These are the activations of a small neural network, seen along a few directions. Each row is one input.
In each table, some parts of the input vary, and every possible input appears once, in random order.
Descriptions start from the smaller parts, as in this example, which fits no table here: values(2) and (point or line(9) or (line(4) and ring(8))).
Shared parts are said once, and a part with two or three values counts as separate values.

Other details of the inputs vary at random and push rows far along two fixed directions, the same in every table; ignore that.

A family of inputs:
x1: [-0.16  1.25 -2.43 -3.81 -0.82 -0.89  1.88 -0.24 -0.56  1.59  0.09]
x2: [ 2.78 -1.68  0.38  0.87 -2.22  2.64  2.42  6.83 -2.58  0.39  2.29]
x3: [-3.21 -1.75  1.86  1.53  4.63 -1.18 -4.36 -2.17  0.47 -0.56  0.18]
x4: [ 0.78  2.08 -0.54  0.40 -0.57 -0.62  1.08 -3.09  1.64 -0.84 -1.89]
x5: [-4.10 -5.70  4.15  3.95  6.66  0.35 -7.67  1.04 -1.19 -0.56  3.26]
x6: [ 2.05  4.14 -2.96 -2.63 -4.64 -1.45  4.69 -3.80  2.50  0.75 -3.91]
x7: [ 4.60 -0.86 -0.81  0.04 -4.42  2.88  4.71  8.10 -2.36  1.27  1.62]
x8: [-0.18  0.92 -0.28  0.14  0.85 -0.64  0.82 -1.54  0.42 -0.40 -1.41]
x9: [ 2.30  4.11 -1.71 -0.91 -3.99 -0.39  3.09 -4.37  3.23 -0.47 -2.47]
x10: [ 0.07  1.17 -0.08  0.12 -0.76 -0.15  0.05 -0.71  0.07 -0.86 -0.75]
x11: [-3.87 -3.89  4.20  2.82  4.93  0.24 -8.06 -0.46 -0.17 -0.87  3.42]
x12: [-2.37 -0.71 -0.19 -2.13  3.33 -0.60 -1.76  0.72 -2.16  0.13  1.81]
x13: [ 0.64 -0.34  0.09  0.20  0.85  0.07  0.91  3.41 -1.66 -0.57 -0.30]
x14: [-6.31 -5.90  2.62 -0.15  6.95 -0.25 -7.58  0.54 -2.86  1.08  4.97]
x15: [ 2.03  2.16 -0.33  0.39 -1.04  0.25  1.19  0.12  1.14 -1.16 -0.95]
x16: [-2.16 -0.34 -0.30 -2.15  3.78 -1.03 -2.00  1.20 -1.91 -0.11  1.49]
x17: [ 2.07 -1.48 -0.09  0.45 -0.27  1.62  3.12  7.17 -3.70 -0.07  0.70]
x18: [ 3.92 -1.42 -1.65 -0.06 -2.63  2.07  6.04  8.09 -2.93  1.79  0.23]
x19: [ 4.19  1.45 -0.77 -0.05 -3.31  2.00  4.38  5.42 -1.69 -0.53  0.37]
x20: [-2.17  1.00  0.23 -0.10 -0.49 -1.31 -2.34 -5.74  2.29 -0.34 -1.10]
x21: [-1.75  2.83 -0.86 -1.43 -0.94 -2.45 -0.43 -8.08  3.40 -0.27 -3.07]
x22: [ 2.47  5.81 -2.61 -1.88 -3.68 -1.48  3.78 -2.91  2.25 -1.35 -3.97]
x23: [ 1.03  1.14  0.41  0.86 -0.60  0.57  0.10 -0.89  0.97 -0.97 -0.21]
x24: [-2.06  0.55  0.98  0.52 -0.33 -1.12 -3.84 -7.74  4.33  0.33 -0.63]
x25: [-1.18  3.26 -0.85 -0.39 -1.11 -2.28 -0.64 -9.72  4.79 -0.46 -3.20]
x26: [ 1.88 -3.63  0.32  1.12 -1.63  2.53  1.68  8.39 -3.58  1.38  2.45]
x27: [-1.84 -3.73  1.52  1.70  2.70  0.57 -1.82  1.74 -1.47  0.72  1.57]
x28: [ 0.56 -0.46 -0.32  0.59 -1.25  0.04  0.57 -1.34  1.31  0.97 -0.58]
Description of these inputs: line(4) and (point or ring(6)).
- The inputs of x1 and x14 match in every part but the line(4) part. If x7 is changed in the same way as x1 into x14, which row does it become? => x2
- List by row number the other rows that have the line(4) part in common with x22. => x3, x5, x11, x13, x15, x16
- Change only the ring(6) part in x9. List by row number the other rows that result. => x2, x20, x21, x25, x27

A family of inputs:
x29: [ 2.38  4.53 -1.25 -0.90 -2.24 -0.12  2.27 -3.75  2.43 -1.54 -1.33]
x30: [-3.22 -1.93  1.50 -0.63  5.63 -0.38 -3.85  3.50 -3.96 -1.20  2.79]
x31: [ 4.31 -0.14 -1.80  0.27 -1.79  1.96  6.49  5.24 -1.91  0.74  0.07]
x32: [-3.99 -3.48  0.42 -2.39  4.15 -0.40 -3.17  3.51 -4.31  0.99  3.17]
x33: [-0.70 -0.29 -0.38  0.54  2.23 -0.65 -0.66 -2.73  1.70  0.63 -0.29]
x34: [-1.42 -0.46  0.28 -0.42 -1.17 -0.82 -2.18 -1.96  1.01  0.94 -0.38]
x35: [-3.17  1.79  1.91  1.25  1.51 -2.37 -6.15 -8.00  3.92 -1.70 -1.73]
x36: [-0.03  1.30  1.12  0.51  1.01 -0.56 -2.29 -1.65  1.79 -1.15 -0.15]
x37: [-0.98 -2.95  2.16  2.10  4.03  1.50 -4.16  3.21 -1.22 -0.63  3.80]
x38: [ 1.36  2.82 -1.25 -0.13 -2.55 -0.64  3.53 -4.41  2.36 -0.13 -3.26]
x39: [-1.41  1.56 -2.08 -2.75  2.36 -2.03  1.98 -0.77 -1.43 -0.07 -1.91]
x40: [-1.69 -4.88  2.28  3.20  2.97  0.52 -3.00  3.21 -1.63  0.62  0.97]
x41: [ 3.83  0.13 -1.67 -1.67 -3.59  1.33  4.60  6.50 -1.57  1.65  0.56]
x42: [ 4.67  1.61 -0.44  0.77 -3.55  2.65  4.98  6.13 -2.04 -1.13  0.20]
x43: [-1.92 -4.88  2.50  1.49  0.86  1.90 -3.05  2.92 -2.22  1.25  3.77]
x44: [ 1.64  4.24 -0.78  0.27 -3.68 -0.74  1.80 -3.45  2.26 -2.24 -3.34]
x45: [ 4.17 -0.10 -2.07 -1.59 -3.91  2.57  5.86  6.20 -2.45  1.51  1.74]
x46: [-2.00 -4.41  1.35  0.47  2.67  1.12 -3.82  2.55 -1.39  1.77  4.34]
x47: [-4.17 -0.24  1.47  1.97  1.50 -2.45 -4.35 -9.18  3.67 -0.77 -2.79]
x48: [ 1.79  3.13 -1.71 -0.97 -1.47 -1.56  3.09 -3.52  3.04  0.27 -3.61]
x49: [ 0.54  2.68 -1.55 -1.39 -4.97 -0.85  2.07 -3.57  1.92  0.19 -2.63]
- Describe the family of inputs behind these rows. => values(3) and (point or ring(6))
- The inputs of x49 and x44 match in every part but the values(3) part. If x45 is changed in the same way as x49 into x44, which row does it become? => x29
- Change only the values(3) part in x41. List by row number the other rows that result. => x36, x48
- List by row number the other rows that have the values(3) part in common with x38. => x31, x33, x39, x40, x47, x48
